Each row below holds a small network's activations on one input, seen along a few directions.
In each table, some parts of the input vary, and every possible input appears once, in random order.
Descriptions start from the smaller parts, as in this example, which fits no table here: values(2) and (point or ring(9) or (ring(5) and line(6))).
Shared parts are said once, and a part with two or three values counts as separate values.
In the rows, zero is written as 128.

Other details of the inputs vary at random and push rows far along two fixed directions, the same in every table; ignore that.

A family of inputs:
R1: [131 133 131 146 107 104  56 148 109 113 149 114  94 151 184]
R2: [139 158 112 143  71 122  78 171 149 120 145 120  80 128 154]
R3: [131  70 123 107 168 145 178  75 109 174 103 128 152 125  73]
R4: [ 98 161 121 164 186  73 142 126  87 123 126 149 127  85 106]
R5: [109  56 147 104 153 147 154 105 140 192 121 102 174 133 138]
R6: [ 85 193 163 150 189  98 148 151 118 145 112 144 162  87 130]
R7: [123 171 154 137 195  93 132 123  73 124 138 139 148  94 131]
R8: [103 175 136 165 201  84 141 133  91 139 135 152 153  75 118]
R9: [119 105 104 114 161 182 188 124 133 165  91 148 189 123  54]
R10: [113  62 102 128 161 162 150 120 140 190 106 145 190 124 104]
R11: [129 193 165 122 184 101 145 117  95 102 129 137 149 113 134]
R12: [130 153  96 154  67 100  86 154 119  79 128 140  73 132 126]
R13: [165  41  81 105  59 196  87 119 144 164 141 102 106 185 137]
R14: [132 168 168 134 190  84 139 122  85 135 139 125 140  84 140]
R15: [158  74  88  89  85 202 110 115 147 133 127 124 123 207 136]
R16: [125  79 106 124 176 160 171 116 141 204 114 133 174 116  94]
R17: [114 157 180 131 192  83 126 136 100 151 137 117 136  97 168]
R18: [126 162 138 142 183  83 133  95  82  97 141 150 115  87 130]
R19: [132 158 153 137 191  78 149  96  92 110 143 137 114  77 129]
R20: [ 75 171 162 141 169  94 132 158 131 137 122 130 174  92 141]
R21: [156 148 137 131  79 104  96 123 112  77 137 113  78 142 147]
R22: [135 152 104 153  82 108 103 131 144  84 140 130  64 110 125]
R23: [144 149 160 127  97 116  85 145 130 104 138  99 100 153 184]
R24: [116 108 132 160  89  93  65 165 147 138 159  96 111 124 171]
R25: [165  85 100 103  51 201 139 126 167 129 120 116 126 174  98]
R26: [137 163 156 131  78 119  99 167 155  99 143 114  94 142 167]
R27: [115 155 153 138  75 118  92 170 143  84 142 110 117 146 172]
R28: [171  63  91  92  61 196 117 108 153 132 138 104 117 192 117]
R29: [119 191 166 127 171  85 191 121 125 103 106 143 133  94 109]
R30: [130  68  99 125 176 153 193  83 132 170 109 152 155  92  59]
R31: [122  31  80 121  84 155  94 136 162 163 136 119 148 168 136]
R32: [126 119 124  93 156 181 207 109 136 150  94 152 182 140  74]
R33: [140 160 116 145  78 114  92 167 135 108 143 117  86 119 132]
R34: [113 194 151 134 158  92 173 128 107  86 105 151 128 104 113]
R35: [123  60 118 123 161 164 160 118 153 207 108 123 184 116  96]
R36: [114 199 161 126 163 126 160 144 119 113 114 149 145 108 140]
R37: [142  68  96 120  68 187 113 141 180 174 114 107 142 168 102]
R38: [121 133 148 120  85 113  66 151 135  91 152 101 102 171 193]
R39: [106  80 143 110 152 163 176 132 175 190 112 113 195 121  94]
R40: [134 128  90 160 102 100  82 127 111  86 154 142  72 114 131]
R41: [144  73  61 115  58 200 102 147 160 153 122 138 124 185 103]
R42: [166  68 100  87  67 202 114 109 156 150 125 108 127 188 132]
R43: [ 91 143 171 132 183  80 111 127 105 144 139 120 157 110 169]
R44: [113 118 146 103 160 181 191 119 150 156  94 144 190 139 102]
R45: [118 151 165 130  75 113  97 164 160 104 142  98 113 146 171]
R46: [151  86 126  92 164 173 204  66 135 133 108 138 154 124  81]
R47: [153  25  62 128  58 173 111 108 148 163 122 121 108 160  74]
R48: [121 195 170 118 170 113 169 139 142 132 122 145 142 105 140]
R49: [112 184 184 120 189 103 135 127 106 119 120 132 154 123 161]
R50: [134  98 119  96 161 160 190  82 113 130  99 142 162 149  84]
R51: [133 152  87 150  75 102  96 142 129  65 148 148  59 124 135]
R52: [115 170 149 133 194  94 116 126  83 136 131 137 140 106 160]
R53: [125  79 107 123 176 156 182 105 131 200 110 130 180 104  68]
R54: [149 143 116 138  90 120 102 110 114  53 148 129  73 150 145]
R55: [130 133 168 114  88 107  76 145 143 108 154  91 105 156 186]
R56: [125 134  96 158 101 113  65 159 119 121 152 133  92 132 161]
R57: [129 191 161 126 169  95 183 119 130  83 127 146 118  75 116]
R58: [131 151 109 153  73 102 101 144 135 101 128 124  72 123 119]
R59: [141 161 115 137  75 120 116 131 127  50 134 136  74 134 138]
R60: [138 132 113 146 100  92  74 117  90  89 143 132  83 135 145]
Description of these inputs: values(2) and ring(5) and line(6).
Q: Changing only the values(2) part turns R38 into R55. The same change can be made to R27. Which row results?
A: R45
Q: Changing only the values(2) part turns R39 into R20. The same change can be made to R57. Which row results?
A: R59
Q: Which other rows does R41 become when the values(2) part takes its other values? List them by row number.
A: R2
Q: Which other rows does R36 become when the values(2) part takes its other values? List them by row number.
A: R48

A family of inputs:
R61: [112 177 134 149 122  95 111 152 118  96 131 140 109 115 142]
R62: [119 163 119 158 140  94 110 143 105 116 134 144 111 101 132]
R63: [107  97 148 114 225 140 173 102 115 200 111 134 204 105 115]
R64: [129 116 127 112 177 138 189  85 111 136 108 146 152 113  83]
R65: [114 155 160 141 147  90  86 148 113 123 150 114 128 119 185]
R66: [161 110 102 111  66 156 115 113 133  94 131 123  87 169 124]
R67: [148  99 122 122  29 152  47 171 163 130 149  85  97 191 179]
R68: [129 160 136 139 174  92 151 103  90 110 129 143 120  93 115]
R69: [121 126 142 117 194 130 200  95 123 149 109 144 162  93  86]
R70: [123 183 158 140 145  82 140 129 118  91 136 131 106  95 140]
R71: [109 124 138 123 187 134 188 117 137 165 109 143 174  91  89]
R72: [130 183 142 132 133 111 127 133 110  92 129 138 109 121 138]
R73: [123  44 122 100 103 182 132 129 169 187 114 102 175 172 117]
R74: [112 161 169 136 133  90  86 153 121 110 149 112 128 131 191]
R75: [138  67  89 101 107 192 160  98 142 138 104 140 148 163  82]
R76: [131 193 163 132 151  93 145 131 119  97 133 131 108 101 141]
R77: [144  99  86 146  64 134  80 143 145 121 148 119  88 138 132]
R78: [125 167 171 124 132 110  93 156 126 119 144 112 130 139 189]
R79: [112 117 117 125 172 145 174 116 125 156 102 152 167 112  86]
R80: [132  61  96 108  95 188 156 119 171 157 112 126 150 153  87]
R81: [141  80 102 144  53 129  41 157 143 146 154  92  95 162 167]
R82: [122 196 156 142 127  93 117 159 133 103 141 127 106 105 153]
R83: [118 135 126 113 157 155 171 125 134 148 102 147 160 128  97]
R84: [124 166 127 148 158  97 129 123  93 108 131 146 117  98 125]
R85: [154  97  92 136  82 135 103 118 133 112 143 122  86 138 121]
R86: [123 170 132 144 142  99 124 128 101  96 132 142 111 108 133]
R87: [129  35 107 108 100 184 120 129 162 195 118 103 165 169 115]
R88: [152 102 101 118  71 146 118 108 130  90 131 126  91 162 119]
Q: Changing only one part turns R78 into R63. The same change can be made to R72. Which row results?
A: R84
Q: What do these inputs look like to the network?
A: line(4) and (values(2) or ring(5))

A family of inputs:
R89: [ 97 151 169 121 188 119 165 136 127 156 110 133 178 109 129]
R90: [135 157 156 134  91  90  84 141 120  79 151 107  89 144 179]
R91: [133 131 127 162  95  81  62 151 125 124 164 100  81 111 163]
R92: [132  40  99  97 147 196 156 101 148 192 111 131 183 155  98]
R93: [130 160 120 170 102  74  86 151 127  93 161 124  71  88 148]
R94: [116 197 145 144  98  96 107 164 132  75 138 132  93 123 155]
R95: [141  59  79 124  28 175  63 156 165 145 135 106 111 194 140]
R96: [135 154 153 141  78 102  86 164 153 107 156  98  93 127 171]
R97: [116 163 160 116 189 110 197  99 110 113 109 147 151 100 102]
R98: [110 164 141 135 214 109 177 115 105 143 116 159 161  77 108]
R99: [133 178 118 165 118  80  82 148  96  97 148 135  81 103 148]
R100: [133 161 125 153 108  78  95 125 102  60 155 133  77 114 155]
R101: [161  62  67 133  23 162  92 136 173 128 141 110  73 161 108]
R102: [114 136 159 120 207 112 161  98 105 147 123 135 167 100 132]
R103: [109 130 163 121 205 101 168  96 106 135 124 135 169 101 129]
R104: [117  32  97 104 141 193 155 106 152 189 107 133 187 155  96]
R105: [140 177 119 161 119  80  82 136  84  85 153 133  75 108 150]
R106: [134 187 149 133  91  93 111 136 122  51 145 126  77 132 155]
R107: [ 97 147 163 126 196 111 161 133 120 162 111 135 175 103 127]
R108: [117 161 143 134 210  99 176  93  81 134 114 150 150  78  99]
R109: [121 146 164 117 200 118 162 115 108 154 119 131 165 110 130]
R110: [114 172 123 165 118  81  88 154 111  85 147 140  91 103 156]
R111: [117 180 157 114 179 131 185 126 130 130 108 146 155 106 109]
R112: [118 175 157 123 205 104 186 100  97 126 109 150 148  87 105]
R113: [109 123 154 136 196 106 160 120 132 170 132 123 165  78 122]
R114: [140  53 111  87 124 206 161 113 160 186 102 122 177 171  98]
R115: [ 96 158 131 152 200 101 162 130 101 154 108 156 166  73  93]
R116: [135 178 129 153 119  80  91 127  96  70 153 135  77 107 160]
R117: [133 186 144 150  81  88 103 162 149  82 153 118  73 106 149]
R118: [142 170 153 128  90 113  79 154 126  86 153 108  94 150 184]
R119: [123 180 160 111 187 130 189 114 118 119 111 148 153 107 110]
R120: [115 133 155 125 205 109 157  97  94 156 120 131 163 100 122]
R121: [145  54  80  96 126 209 180  99 153 179  94 143 162 159  62]
R122: [135 150 149 148  85  91  80 163 145 114 158  98  88 120 171]
R123: [142 167 150 136  97 102  74 153 117  93 155 110  89 144 185]
R124: [136 159 121 157 106  74  90 125  90  70 151 128  73 113 145]
R125: [123 177 156 119 199 120 189 111 107 128 111 151 153  98 108]
R126: [135 145 142 153  90  85  74 159 139 120 159  98  84 117 169]
R127: [124  60 111  91 105 208 157 131 174 179 100 120 186 173  96]
R128: [118 162 142 131 219 110 181 101  94 133 119 159 159  81 109]
R129: [112 124 156 124 199 100 161  96  97 145 120 130 163 103 119]
R130: [145  46 117  81 126 206 169  90 152 172 101 119 172 175  96]
R131: [142  41  70 131  36 169  54 140 147 143 140 108 103 188 140]
R132: [111 134 147 130 202 113 147 120 103 171 120 134 168  99 123]
R133: [115 135 168 115 191 106 170 104 111 138 116 128 163 112 124]
R134: [140  61 116  81 115 212 161 117 167 176 102 119 176 177 100]
R135: [135 162 160 127  88  99  90 143 128  73 148 107  93 149 177]
R136: [125  55  79 108 119 203 175 114 160 182  89 145 174 152  58]
R137: [ 94 174 154 136 211 102 190 125 111 143 101 158 167  79  99]
R138: [136 175 134 147 100  77 100 132 105  62 147 129  71 122 152]
R139: [140 195 147 132  93 101 101 138 119  61 144 126  74 131 160]
R140: [ 99 150 159 125 173 124 154 146 133 161 112 130 178 112 128]
R141: [142  51  94 102 111 195 189 105 178 176 104 128 154 137  58]
R142: [142 191 131 152 110  84  90 144 101  75 150 133  71 119 159]
R143: [159  61  84 114  37 178  68 142 157 141 138 104 100 196 146]
R144: [164  45  74 121  48 173  61 121 133 137 147 105  97 191 141]
R145: [101 154 169 114 170 128 162 141 137 145 112 129 174 119 132]
R146: [162  50  80 117  51 176  66 122 143 126 150 109 101 190 152]
R147: [146  79  68 126  16 183  87 153 170 119 127 123  97 187 116]
R148: [148  61  98  83 124 208 190  81 147 156  93 138 159 163  67]
R149: [115 179 155 123 194 119 186 124 119 139 107 151 156  94 106]
R150: [116 174 121 170 119  73  83 154  98  94 143 137  88  99 146]
R151: [115 194 142 153 109  86 105 162 123  83 137 135  92 114 154]
R152: [113 177 119 171 109  81  78 165 116  89 148 140  93 102 156]
R153: [164  66 101  98  26 192  83 125 163 113 135  98  98 208 147]
R154: [140  33  72 120 125 182 170  95 152 189 108 128 152 123  51]
R155: [115  36  92 107 138 195 150 116 156 196 107 132 194 152  92]
R156: [165  53  89 108  35 179  74 119 150 126 138 100  93 201 145]
R157: [138  47  68 135  38 168  52 148 150 150 139 109 111 183 135]
R158: [100 182 155 125 169 124 180 143 137 132 106 148 164 100 107]
Q: Changing only one part turns R97 into R100. The same change can be made to R125. Which row results?
A: R128
Q: What do these inputs look like to the network?
A: values(2) and line(5) and (point or line(6))
Q: Which other rows agree with R129 in the line(5) part and the values(2) part? List them by row number.
A: R91, R120, R131, R132, R144, R157
Q: Which other rows agree with R94 in the line(5) part and the values(2) part? List them by row number.
A: R106, R111, R117, R119, R139, R158
Q: Start at R127 and move only the line(5) part, one step at a time. The first step leads to R140. Which rows follow, in order?
A: R95, R155, R157
Q: Start at R127 and move only the line(6) part, one step at a time. The first step leads to R145. Which rows follow, in order?
A: R134, R118, R153, R135

A family of inputs:
R159: [142  74  79 116 125 171 145  93 123 144 111 139 131 145  81]
R160: [140  90 143 115  75 146  89 144 167 144 151  91 115 161 159]
R161: [120  87  97 119 132 162 120 119 127 152 109 134 151 151 122]
R162: [131  64 116 126 119 145 114 132 154 184 133 101 153 127 132]
R163: [113 210 174 140 149  80 104 150 106  86 142 131 114 124 184]
R164: [151 107 101 146 100 106 110 111 118 100 149 127  77 118 125]
R165: [143  98 118  92 149 182 186  81 137 143 102 140 159 146  79]
R166: [128 111 111 112  96 171 163 141 170 138 116 138 134 148  85]
R167: [148  67 119  89 141 175 208  71 144 150 106 132 154 135  68]
R168: [102 201 142 166 163  78 152 159 120 127 117 153 130  57 119]
R169: [ 97 177 194 119 220 102 185 129 108 155 108 134 186 103 134]
R170: [152 115  72 159   9 124  16 157 119  71 164 114  47 172 172]
R171: [123 164 136 161 101  74  40 172 108 101 160 111  90 126 184]
R172: [103 226 191 132 214  77 160 133  92  96 126 146 150  79 147]
Q: Changing only one part turns R170 into R172. The same change can be made to R162. Which row results?
A: R160
Q: What do these inputs look like to the network?
A: values(2) and (point or line(6))
